Each row below holds a small network's activations on one record, seen along a few directions.
After each row come some of the record's fields: Vave, Musi, Kuge, Vol.
The largest differences between rows may come from other fields.
In the rows, zero is written as 500.
Strong random noise was added to every row along 8 fixed directions; ignore it. To show where, here is one row again and again, with new noise each time:
[419 510 741 479 433 233 407 401 447 620 470 651 605 644 276 624 623 537
 632 526 590 380 708 721 518]
[401 531 580 578 742 579 654 461 522 481 519 615 418 501 468 413 533 512
 378 507 353 519 489 466 499]
[564 576 809 248 310 513 523 428 301 560 507 621 366 491 338 679 357 410
 477 696 528 522 428 313 594]
[719 386 654 388 242 499 404 518 474 577 486 674 452 527 383 745 593 502
 436 552 540 637 447 498 492]
[557 354 447 741 359 347 550 554 504 540 494 374 614 656 540 508 511 582
 579 389 566 442 645 595 491]
[295 655 633 325 548 632 330 331 182 515 662 500 458 569 420 348 728 493
 368 530 580 416 477 534 503]
[612 399 596 448 215 219 374 515 462 588 426 527 651 609 501 571 283 615
 678 505 606 486 720 624 443]
[468 630 459 355 364 503 131 435 374 484 527 587 661 549 406 388 473 490
 486 591 584 501 557 543 488]
[487 410 402 313 511 656 464 471 421 539 543 589 523 499 635 356 480 636
 352 471 473 577 574 479 404]
[421 476 366 608 500 468 341 484 420 482 562 399 650 617 609 261 546 624
 488 383 551 457 636 650 406]

[562 723 817 466 442 373 345 396 272 400 588 385 348 600 507 500 455 483
 494 568 434 505 425 536 397]
{Vave: e3, Musi: k2, Kuge: j3, Vol: z1}
[628 404 755 319 366 412 553 463 372 560 535 527 369 543 659 521 345 651
 466 468 429 580 548 520 351]
{Vave: e3, Musi: k2, Kuge: j3, Vol: z1}
[628 615 326 635 384 473 218 528 568 408 498 523 662 572 401 529 565 411
 463 575 482 524 502 488 533]
{Vave: e3, Musi: k2, Kuge: j2, Vol: z1}
[590 426 450 681 444 460 635 580 566 439 446 427 536 544 557 457 309 501
 519 486 471 510 510 420 548]
{Vave: e1, Musi: k1, Kuge: j3, Vol: z1}
[560 482 496 681 511 538 567 516 611 470 496 611 488 549 396 547 622 440
 373 461 414 568 454 483 553]
{Vave: e1, Musi: k2, Kuge: j3, Vol: z1}
[501 498 365 768 506 552 467 594 550 420 528 363 560 497 579 328 426 462
 521 410 512 512 384 478 503]
{Vave: e1, Musi: k1, Kuge: j1, Vol: z2}
[481 461 615 562 499 399 396 474 402 505 570 500 545 589 544 408 627 627
 491 412 567 508 582 666 417]
{Vave: e2, Musi: k2, Kuge: j1, Vol: z1}
[440 482 657 553 528 269 469 426 566 549 480 540 526 557 414 545 552 540
 625 423 489 421 613 758 419]
{Vave: e3, Musi: k1, Kuge: j2, Vol: z2}
[649 642 482 566 381 454 363 594 575 406 399 506 575 430 364 597 294 353
 595 680 514 557 419 344 627]
{Vave: e2, Musi: k3, Kuge: j1, Vol: z3}
[512 415 823 439 702 343 817 538 641 577 395 688 318 383 438 705 370 522
 613 538 393 540 529 507 505]
{Vave: e2, Musi: k3, Kuge: j2, Vol: z3}
[362 619 544 344 591 416 469 472 473 493 444 501 478 402 556 399 249 511
 614 577 507 466 548 506 472]
{Vave: e1, Musi: k3, Kuge: j1, Vol: z3}
[449 484 673 589 511 147 521 539 495 506 423 412 614 507 640 366  72 635
 767 473 572 404 687 632 454]
{Vave: e3, Musi: k1, Kuge: j2, Vol: z2}
[491 595 670 382 592 562 434 408 392 499 557 579 395 484 407 569 695 456
 419 535 471 510 402 531 488]
{Vave: e2, Musi: k1, Kuge: j2, Vol: z2}
[563 662 485 454 535 484 281 488 544 390 468 596 558 440 473 429 318 448
 504 615 415 568 446 467 481]
{Vave: e3, Musi: k1, Kuge: j2, Vol: z2}
[333 624 471 642 689 665 613 507 381 415 605 310 376 449 522 399 669 392
 411 496 537 435 327 377 602]
{Vave: e1, Musi: k3, Kuge: j1, Vol: z3}
[677 399 338 534 273 598 278 609 426 438 553 351 551 448 656 419 427 534
 460 445 613 626 356 459 448]
{Vave: e2, Musi: k1, Kuge: j2, Vol: z2}
[367 565 510 515 732 505 437 499 482 456 521 555 613 448 505 336 565 560
 479 536 523 491 569 550 521]
{Vave: e2, Musi: k1, Kuge: j1, Vol: z3}
[524 478 417 479 410 572 568 460 577 529 488 583 518 566 392 586 535 435
 428 534 400 483 527 440 529]
{Vave: e3, Musi: k2, Kuge: j3, Vol: z1}
[449 623 821 473 444 326 473 407 398 493 481 549 454 593 363 553 392 461
 561 579 489 425 549 534 499]
{Vave: e1, Musi: k2, Kuge: j3, Vol: z1}
[517 578 372 527 301 408 300 512 586 530 399 649 764 580 228 586 410 378
 619 629 567 445 616 484 631]
{Vave: e2, Musi: k2, Kuge: j3, Vol: z1}
[463 398 596 466 549 512 538 482 434 524 542 430 431 525 631 443 626 629
 465 376 523 507 545 613 405]
{Vave: e1, Musi: k3, Kuge: j1, Vol: z3}
[618 493 318 310 358 528 571 572 594 512 367 530 575 405 572 555  87 463
 580 655 453 517 585 229 574]
{Vave: e1, Musi: k3, Kuge: j1, Vol: z3}
[619 626 595 561 597 578 358 559 467 312 517 491 446 374 643 269 195 531
 417 557 392 706 319 401 435]
{Vave: e2, Musi: k1, Kuge: j1, Vol: z2}
[544 615 482 476 400 525 447 478 491 490 488 500 507 507 328 648 512 328
 541 607 510 450 396 403 599]
{Vave: e3, Musi: k1, Kuge: j2, Vol: z2}
[532 361 466 419 339 628 715 492 349 564 570 385 413 535 623 467 380 546
 410 467 501 506 492 315 510]
{Vave: e2, Musi: k2, Kuge: j3, Vol: z1}
[430 526 459 555 683 449 495 513 562 463 475 456 488 477 603 453 564 573
 521 452 460 499 549 609 418]
{Vave: e1, Musi: k3, Kuge: j1, Vol: z3}
[562 553 502 170 443 641 548 451 406 532 485 635 511 421 437 627 390 457
 440 713 535 494 523 283 632]
{Vave: e3, Musi: k1, Kuge: j2, Vol: z2}
[426 546 608 527 552 547 785 439 291 505 605 306 366 617 521 533 594 456
 453 509 487 354 497 368 596]
{Vave: e3, Musi: k3, Kuge: j3, Vol: z1}
[662 307 581 295 494 672 639 548 529 535 484 701 317 402 651 575 437 595
 296 491 392 732 385 401 382]
{Vave: e1, Musi: k1, Kuge: j3, Vol: z1}
[537 505 366 657 463 484 404 572 567 462 462 470 639 475 462 450 440 457
 556 504 569 507 491 479 584]
{Vave: e2, Musi: k1, Kuge: j1, Vol: z2}
[649 258 538 410 400 551 567 618 395 550 550 362 396 413 797 494 480 683
 470 388 619 640 461 493 398]
{Vave: e2, Musi: k3, Kuge: j1, Vol: z3}
[244 637 595 366 783 574 746 342 350 519 570 471 378 547 580 302 415 526
 453 506 341 366 585 459 458]
{Vave: e3, Musi: k2, Kuge: j3, Vol: z1}
[575 539 635 431 497 616 460 512 472 466 525 633 367 440 521 463 421 481
 373 545 426 650 342 436 452]
{Vave: e3, Musi: k2, Kuge: j3, Vol: z1}
[674 514 643 445 526 520 676 516 530 501 472 496 294 454 462 819 660 441
 435 599 417 568 398 398 545]
{Vave: e3, Musi: k3, Kuge: j1, Vol: z3}
[442 673 533 713 407 401 311 466 427 408 540 303 478 610 420 386 528 391
 563 409 522 428 405 629 480]
{Vave: e1, Musi: k3, Kuge: j3, Vol: z1}
[762 376 412 534 408 398 618 630 714 443 385 479 515 433 626 649 198 529
 545 547 401 637 525 409 471]
{Vave: e3, Musi: k1, Kuge: j2, Vol: z3}
[421 468 439 877 436 474 618 480 434 488 590 267 516 726 416 536 818 431
 461 371 561 345 510 538 585]
{Vave: e1, Musi: k2, Kuge: j3, Vol: z1}
[519 300 262 583 540 646 570 610 514 495 559 329 513 447 751 343 571 631
 436 339 573 568 498 490 425]
{Vave: e2, Musi: k3, Kuge: j1, Vol: z3}
[510 536 459 726 358 497 510 524 481 469 520 403 516 604 411 484 493 378
 507 480 517 439 433 430 601]
{Vave: e3, Musi: k2, Kuge: j3, Vol: z1}

Here are new rows. What are their fields?
[397 443 352 714 462 420 592 529 709 580 403 642 680 551 280 584 489 394
 635 479 522 368 614 547 641]
{Vave: e1, Musi: k2, Kuge: j2, Vol: z2}
[518 626 553 541 465 596 493 526 481 445 495 459 405 413 361 555 446 313
 512 615 506 521 310 317 622]
{Vave: e2, Musi: k3, Kuge: j1, Vol: z3}
[609 350 249 615 297 490 593 609 548 522 451 438 739 582 582 457 292 560
 547 479 565 479 682 362 593]
{Vave: e2, Musi: k2, Kuge: j1, Vol: z1}
[459 452 186 572 476 577 535 604 648 502 426 422 613 443 569 423 354 460
 575 469 527 476 523 426 538]
{Vave: e1, Musi: k3, Kuge: j1, Vol: z3}
[463 424 493 418 602 519 646 472 458 550 535 461 460 518 611 513 671 619
 450 458 486 447 601 515 470]
{Vave: e3, Musi: k3, Kuge: j1, Vol: z3}
[320 608 556 431 594 595 514 396 439 497 536 533 398 503 414 427 604 426
 458 491 468 449 433 517 511]
{Vave: e1, Musi: k3, Kuge: j1, Vol: z1}
[501 533 547 452 371 522 478 418 384 539 560 393 389 551 436 603 642 410
 516 476 562 433 400 538 519]
{Vave: e3, Musi: k1, Kuge: j2, Vol: z2}
[429 452 580 404 354 456 616 461 421 636 495 512 472 586 359 652 560 445
 591 505 620 371 552 490 597]
{Vave: e1, Musi: k3, Kuge: j3, Vol: z1}
[542 395  66 761 514 659 299 588 678 438 513 529 727 588 504 342 765 528
 368 346 480 582 505 618 441]
{Vave: e2, Musi: k2, Kuge: j3, Vol: z1}
[499 627 620 285 550 508 686 483 439 455 424 489 366 380 560 535 126 458
 508 673 403 511 493 232 567]
{Vave: e1, Musi: k3, Kuge: j1, Vol: z3}
[393 741 647 411 633 417 189 498 416 357 497 450 458 337 608 170 127 504
 612 541 484 597 395 574 354]
{Vave: e2, Musi: k3, Kuge: j1, Vol: z3}
[286 645 457 178 496 614 349 362 376 533 516 686 593 493 431 302 338 472
 434 603 507 447 591 432 523]
{Vave: e1, Musi: k2, Kuge: j3, Vol: z1}
[506 510 466 333 533 630 553 473 393 457 575 356 364 447 705 425 499 603
 369 493 423 534 448 431 386]
{Vave: e3, Musi: k3, Kuge: j1, Vol: z3}
[506 664 636 453 553 502 448 450 510 445 489 645 450 456 391 492 334 420
 496 614 370 523 439 431 517]
{Vave: e3, Musi: k2, Kuge: j2, Vol: z2}
[593 597 502 361 348 477 274 558 380 444 488 375 503 403 554 502 324 471
 588 593 634 561 431 435 487]
{Vave: e2, Musi: k3, Kuge: j1, Vol: z3}
[427 398 472 424 423 573 706 462 397 591 537 449 456 549 533 460 412 511
 481 459 517 442 556 400 522]
{Vave: e2, Musi: k2, Kuge: j3, Vol: z1}
[579 358 247 645 454 739 721 575 408 461 582 249 464 555 660 461 590 491
 337 422 524 518 417 280 549]
{Vave: e2, Musi: k1, Kuge: j3, Vol: z1}
[675 375 559 533 340 384 639 605 509 560 424 422 542 499 519 706 414 529
 608 552 608 500 585 403 607]
{Vave: e2, Musi: k3, Kuge: j1, Vol: z3}
[264 719 552 587 660 416 474 449 425 450 501 477 645 497 406 275 306 438
 627 604 527 352 603 451 620]
{Vave: e2, Musi: k2, Kuge: j1, Vol: z3}
